Each row below holds a small network's activations on one input, seen along a few directions.
Each table varies a few parts of the input and shows all the possible inputs, shuffled.
Descriptions start from the smaller parts, as in this example, which fits no table here: one of 8 places around a ring, together with either a single point or one of 11 places along a line or (one of 3 separate values, together with one of 4 places along a line).
Shared parts are said once, and a part with two or three values counts as separate values.
In the rows, 128 means zero.

Other details of the inputs shift rows strongly along two fixed directions, in all tables alike. That doesn't count.

A family of inputs:
x1: [179 134 111 123 123 139 163 156 139 123 163]
x2: [159 127  78 122 121 124 145 116 121 108 159]
x3: [147 128 150 119 107 158  84 105 175 141 165]
x4: [ 92 188 116 172 127  54 161 246  62 123   5]
x5: [ 77  90 214  91 141 186  30  41 212 159 179]
x6: [ 52 118 215 157 154 105  87 147 103 144  62]
x7: [ 92 199  97 173 123  53 168 250  58 120   4]
x8: [150 127  80 103 121 129 165 124 131 116 154]
x9: [108 165 141 179 133  60 175 238  58 130  17]
x10: [ 92  68 234 118 153 195  23  24 186 162 180]
x11: [148 128  72 103 121 132 160 106 126 119 147]
x12: [168 111 105 131 131 128 173 130 117 114 163]
x13: [102 174 127 171 134  62 172 244  60 124  17]
x14: [ 30 134 217 133 144 122  72 123 136 135  48]
x15: [156 117  90 112 128 131 173 125 127 119 155]
x16: [136 119 178 115 123 168  71 102 191 146 173]
x17: [100 188 105 168 115  61 152 229  67 123  17]
x18: [155 127  71 116 121 130 148 105 117 113 151]
x19: [149 126  81 103 121 129 163 121 134 117 153]
x20: [ 23 162 178 131 134 109  80 135 132 128  34]
x21: [110 180 105 165 106  68 147 214  75 125  29]
x22: [193 122 120 135 116 134 166 146 131 127 157]
x23: [145 115 175 119 112 161  72  98 183 146 167]
x24: [170 151  91 122 113 141 148 152 146 120 161]
x25: [ 97  80 220 114 146 182  26  43 185 150 186]
x26: [161 107 102 120 132 135 179 125 122 122 157]
x27: [156 131  81 117 120 122 156 128 130 109 160]
x28: [103 176 123 167 118  64 146 222  74 126  21]
x29: [ 53 112 205 157 156 116  74 118  98 149  58]
x30: [176 142  99 122 115 138 153 154 145 119 161]
x31: [ 81 101 203 105 138 181  22  45 206 150 186]
x32: [141 139  63 106 120 134 157 104 130 121 149]
x33: [ 47 147 161 153 140  96  71 138 104 135  56]
x34: [156 109 174 125 114 159  88 104 172 145 166]
x35: [168 153  90 121 115 141 151 154 146 120 162]
x36: [ 58 115 209 163 155 108  77 136  96 143  63]
x37: [ 66 114 202 163 154 112  79 130 104 142  73]
x38: [155 127  73 116 121 130 148 107 116 114 153]
x39: [ 75 100 199  90 139 185  34  43 206 157 179]
x40: [162 117  98 120 126 128 163 129 121 112 164]
x41: [191 127 111 131 107 131 156 144 135 125 155]
x42: [166 116  89 128 127 126 156 119 113 110 160]
x43: [160 109  94 121 132 137 176 110 114 124 151]
x44: [185 136  98 126  98 130 145 141 140 122 152]
x45: [133 117 186 116 122 170  60  91 194 149 172]
x46: [105 161 151 179 133  66 161 223  65 134  21]
x47: [154 118  83 112 128 135 168 109 121 122 150]
x48: [ 35 125 194 139 151 110  81 126 107 153  43]
x49: [186 126 120 132 124 139 170 152 134 127 162]
x50: [172 107 101 135 132 130 162 118 108 112 161]
x51: [187 129 109 129 112 134 157 146 136 124 156]
x52: [168 107  95 130 131 136 165 110 102 118 156]
x53: [196 119 120 138 108 132 163 143 130 127 155]
x54: [181 133 109 126 121 137 161 152 139 124 161]
x55: [157 129  83 115 119 123 157 129 126 109 161]
x56: [ 41 144 179 149 142  87  83 158 103 136  43]
x57: [184 127 122 128 126 140 173 156 133 126 164]
x58: [162 117  97 120 126 127 163 127 123 111 162]
x59: [ 48 146 162 152 141  98  71 138 104 135  61]
x60: [160 107  95 118 131 138 176 109 112 123 151]
x61: [ 86  76 224 107 148 193  17  25 188 160 180]
x62: [147 143  81 100 112 135 167 116 146  97 143]
x63: [155 115  90 110 127 130 174 125 125 118 154]
x64: [160 107  96 118 131 138 176 111 111 124 152]
x65: [ 30 154 161 141 142  92  93 154 109 143  36]
x66: [ 29 154 160 141 141  89  96 158 103 142  30]
x67: [183 132 110 127 117 136 160 151 139 124 160]
x68: [ 80 101 191 107 139 185  16  25 196 155 177]
x69: [141 137  65 103 119 135 157 104 127 121 150]
x70: [149 136  62 117 119 131 144 102 120 114 152]
x71: [166 118  89 130 128 126 155 120 115 111 161]
x72: [149 106 189 123 135 169 104 114 172 146 175]
x73: [150 138  73 116 118 125 153 126 128 109 162]
x74: [149 136  75 116 118 126 150 121 132 110 162]
x75: [ 44 127 191 140 150 103  97 149 106 147  49]
x76: [161 106 102 117 131 134 181 127 118 121 157]
x77: [147 128  74 103 121 133 161 108 124 119 149]
x78: [159 123 104 116 124 142 182 119 128 100 149]
x79: [162 119  96 122 127 126 162 128 125 112 163]
x80: [ 76  97 200 103 140 190   9  21 196 156 179]
x81: [172 150  90 123 108 137 146 148 147 121 159]
x82: [ 30 126 199 140 152 110  78 130 104 154  40]
x83: [154 137  68 126 120 125 143 116 124 109 160]
x84: [174 150  89 124 107 136 145 143 144 121 157]
x85: [ 45 123 194 150 151 111  67 121 101 147  52]
x86: [159 128  78 125 121 124 145 117 123 109 161]
x87: [ 40 135 180 147 145 108  60 120 111 145  54]
x88: [ 90  67 251 114 152 190  28  40 199 158 190]
x89: [174 144  99 120 116 137 154 156 145 120 162]
x90: [121 150 150 176 123  72 160 212  71 134  35]
x91: [ 50 135 181 150 143 101  66 135 108 137  63]
x92: [162 117  83 124 128 133 156 108 112 116 154]
x93: [141 137  63 104 119 134 157 103 128 120 147]
x94: [162 107 101 118 131 133 181 125 118 120 156]
x95: [186 132 108 129 116 134 158 145 137 124 157]
x96: [148 130  72 106 121 132 160 108 128 120 149]
Description of these inputs: one of 4 places along a line, together with either a single point or one of 8 places along a line or (one of 3 separate values, together with one of 5 places around a ring).
The inputs of x5 and x65 match in every part but the place on the line of 4. If x18 is changed in the same way as x5 into x65, which row does it become?
> x70
The inputs of x25 and x91 match in every part but the place on the line of 4. If x41 is changed in the same way as x25 into x91, which row does it become?
> x23
The inputs of x69 and x64 match in every part but the place on the line of 4. If x32 is changed in the same way as x69 into x64, which row does it become?
> x43
A walk changes only the place on the ring of 5. It starts at x76 and steps to x64. List the rest of the walk in order.
> x52, x36, x6
A walk changes only the place on the line of 4. It starts at x72 and steps to x13. List the rest of the walk in order.
> x30, x24
Which other rows does x76 become when the choice among 3 separate values takes its other values? List them by row number.
> x26, x94
Which other rows does x17 become when the place on the line of 8 takes its other values? List them by row number.
> x3, x7, x21, x24, x35, x81, x84

A family of inputs:
x97: [195 120  44 110 123 136 175 109 130 109 203]
x98: [105 149 107 143 131  88 159 160  78 121  52]
x99: [239 126  89 133  99 142 202 144 159 108 208]
x100: [ 63 112 195 146 145 126  78 114 111 154  74]
x101: [102 102 178 100 129 175  54  51 192 137 167]
x102: [109 147 106 151 125  92 154 158  70 122  54]
x103: [105 139 113 145 139  87 166 165  73 128  59]
x104: [188 131  50 120 111 138 158 105 123 108 188]
x105: [ 90 108 182 107 136 168  44  61 188 141 168]
x106: [197 129  43  93 103 150 183 103 148  93 201]
x107: [209 110  51  87 114 158 207 101 144 103 220]
x108: [106 157  99 153 121  88 142 159  73 117  58]
x109: [204 120  50  87 106 157 197  99 147  98 206]
x110: [146 145 152 171 108  70 150 213  96 128  66]
x111: [189 136  44  98 110 143 175 113 144  96 203]
x112: [ 99 147 108 139 128  88 161 163  86 116  52]
x113: [206 115  45  91 120 151 203 109 141 103 223]
x114: [146 159 152 168 132  99 150 230  91 126  70]
x115: [ 97 141 108 144 141  83 163 174  80 123  67]
x116: [ 93 148  99 147 137  79 150 175  84 119  71]
x117: [ 59 117 190 150 151 121  71 118 111 154  82]
x118: [ 99 162  95 148 132  82 142 167  81 118  65]
x119: [ 55 126 181 152 146 116  59 119 115 150  87]
x120: [144  97 244 127 126 173  39 118 187 158 170]
x121: [130 113 238 136 141 188  65 107 202 153 176]
x122: [ 81 103 188 105 142 166  52  74 183 144 174]
x123: [ 98 138 115 140 136  88 169 169  80 123  59]
x124: [102 107 179 109 133 168  50  53 180 142 157]
x125: [128 118 205 100 119 198  46  88 223 195 178]
x126: [ 56 119 191 140 157 119  77 120 120 154  81]
What do these inputs look like to the network?
> either a single point or one of 5 places around a ring or (one of 4 places along a line, together with one of 6 places around a ring)
What sort of input is x125?
> a single point
